A small network was shown many inputs. Here are its activations along a few directions, one row for each input.
Each table varies a few parts of the input and shows all the possible inputs, shuffled.
Descriptions start from the smaller parts, as in this example, which fits no table here: one of 5 places around a ring, together with either a single point or one of 11 places around a ring or (one of 3 separate values, together with one of 6 places along a line).
Shared parts are said once, and a part with two or three values counts as separate values.

Rows:
row 1: 8 7 5 -7 -13 11 9 -14 0 1 -5 -10 6 -9 -7 -6 -10
row 2: -8 4 -30 22 36 -4 -31 38 14 3 27 36 -43 32 22 33 7
row 3: 12 4 6 2 -9 9 10 -12 -8 -10 -4 -20 7 -4 -21 6 -14
row 4: 8 1 4 -4 -4 -9 11 -12 -7 -13 -3 -15 15 -6 -17 1 -16
row 5: 15 7 4 9 -2 14 1 -2 -18 -21 -20 -11 10 -11 -15 -1 -8
row 6: 17 11 0 2 -6 8 7 -10 -8 -25 -2 -21 -2 -3 -27 18 -27
row 7: -5 4 -27 10 32 -7 -24 28 23 14 46 28 -46 37 17 39 0
row 8: -16 -24 4 3 -1 -16 12 -5 -1 31 3 -1 15 14 19 -22 25
row 9: -2 -17 18 -8 2 6 0 6 1 27 12 -5 12 16 11 0 37
row 10: 16 25 -3 3 -2 8 -11 4 -9 -41 -15 -4 -10 -19 -24 13 -27
row 11: 3 9 4 3 -3 14 6 -4 -10 -10 -21 -2 6 -14 -1 -14 -5
row 12: -1 17 1 -6 -7 11 -4 -1 -1 -15 -20 8 0 -22 -3 -10 -12
row 13: -19 -23 -6 17 8 4 9 -4 1 33 10 -1 0 18 25 -14 19
row 14: 7 22 -2 -11 -16 4 -4 -7 12 -17 -4 -5 -11 -18 -19 12 -30
row 15: 4 13 -3 -13 -15 -14 -1 -8 12 -22 -2 1 -4 -20 -14 10 -32
row 16: -1 -15 16 -1 9 11 -7 14 -9 13 -5 5 13 8 17 -7 43
row 17: 3 0 5 -8 -11 -7 13 -16 0 -3 -5 -5 14 -12 -8 -6 -11
row 18: -10 -16 4 11 10 7 5 3 -13 22 -12 4 9 7 26 -32 32
row 19: 6 20 -5 0 -10 10 -8 1 2 -31 -20 4 -10 -24 -10 5 -24
row 20: -3 9 0 -9 -19 8 7 -13 13 -4 -5 -3 -4 -18 -6 1 -16
row 21: -20 -28 -9 13 5 -14 12 -3 1 32 8 4 7 20 25 -17 19
row 22: -16 -22 -9 24 14 10 3 4 -10 22 -9 8 2 13 32 -23 26
row 23: 14 12 -1 -2 -2 -15 3 -6 -10 -27 2 -14 5 -6 -30 11 -27
row 24: -8 -12 11 -4 2 8 -7 10 -4 20 -13 11 9 2 20 -22 37
row 25: -6 -18 16 -13 2 -13 -2 8 -1 24 12 1 18 15 7 -4 37
row 26: 17 23 -2 -6 -7 4 -2 -5 2 -31 3 -12 -12 -14 -28 21 -34
row 27: 11 17 -3 -6 -8 -15 -1 -4 4 -33 3 -8 -3 -14 -28 19 -36
row 28: -14 -19 13 -14 0 -15 3 -1 8 27 6 7 14 5 18 -17 28
row 29: -10 -19 6 3 0 3 10 -7 -4 33 3 -6 7 13 18 -21 27
row 30: -9 0 -29 10 28 -27 -25 31 24 13 44 32 -37 39 13 39 1
row 31: -7 -18 13 -11 -2 4 3 -4 5 30 6 1 5 4 22 -13 28
row 32: -5 9 0 -14 -19 -11 5 -9 12 -5 -6 2 5 -16 -12 -3 -16
row 33: 17 19 -2 7 7 12 -2 1 -19 -36 -14 -11 2 -12 -21 5 -22
Describe the family of inputs behind these rows.
> one of 3 separate values, together with either a single point or one of 4 places along a line or one of 6 places around a ring

Rows:
row 34: 11 3 18 -17 -28 -1 13 -22 -10 -16 -24 -21 23 -30 -20 -17 -13
row 35: -13 -31 15 -4 -8 -2 14 -12 -8 39 -6 -5 22 5 28 -37 38
row 36: -13 -14 -9 -5 7 -24 -3 7 22 30 36 16 -13 26 18 13 11
row 37: -17 -27 6 -11 -4 -19 9 -8 11 43 22 -3 8 17 16 -9 26
row 38: -12 -5 -20 16 29 -3 -16 24 12 16 28 23 -25 32 19 21 13
row 39: 12 19 -9 -10 -10 -22 0 -6 15 -27 18 -7 -10 -3 -34 36 -44
row 40: 12 31 -19 2 12 -4 -17 13 6 -37 8 8 -26 -4 -24 32 -39
row 41: -6 -21 14 7 8 20 -1 6 -15 24 -15 5 12 5 34 -30 46
row 42: 18 18 15 -4 -9 24 5 -6 -24 -33 -38 -12 20 -30 -18 -18 -10
row 43: 14 28 -7 11 5 22 -10 9 -12 -41 -25 4 -10 -19 -15 4 -24
row 44: 5 8 6 -12 -25 -11 20 -25 6 -16 -1 -24 14 -17 -32 8 -34
row 45: -11 -9 -9 27 21 20 -13 22 -3 16 -4 16 -17 19 29 -3 30
Describe the family of inputs behind these rows.
> one of 2 separate values, together with one of 6 places around a ring
The inputs of row 34 and row 35 match in every part but the choice among 2 separate values. If row 40 is changed in the same way as row 34 into row 35, which row does it become?
> row 38
Which other rows does row 37 become when the choice among 2 separate values takes its other values? List them by row number.
> row 44
Which other rows does row 45 become when the choice among 2 separate values takes its other values? List them by row number.
> row 43
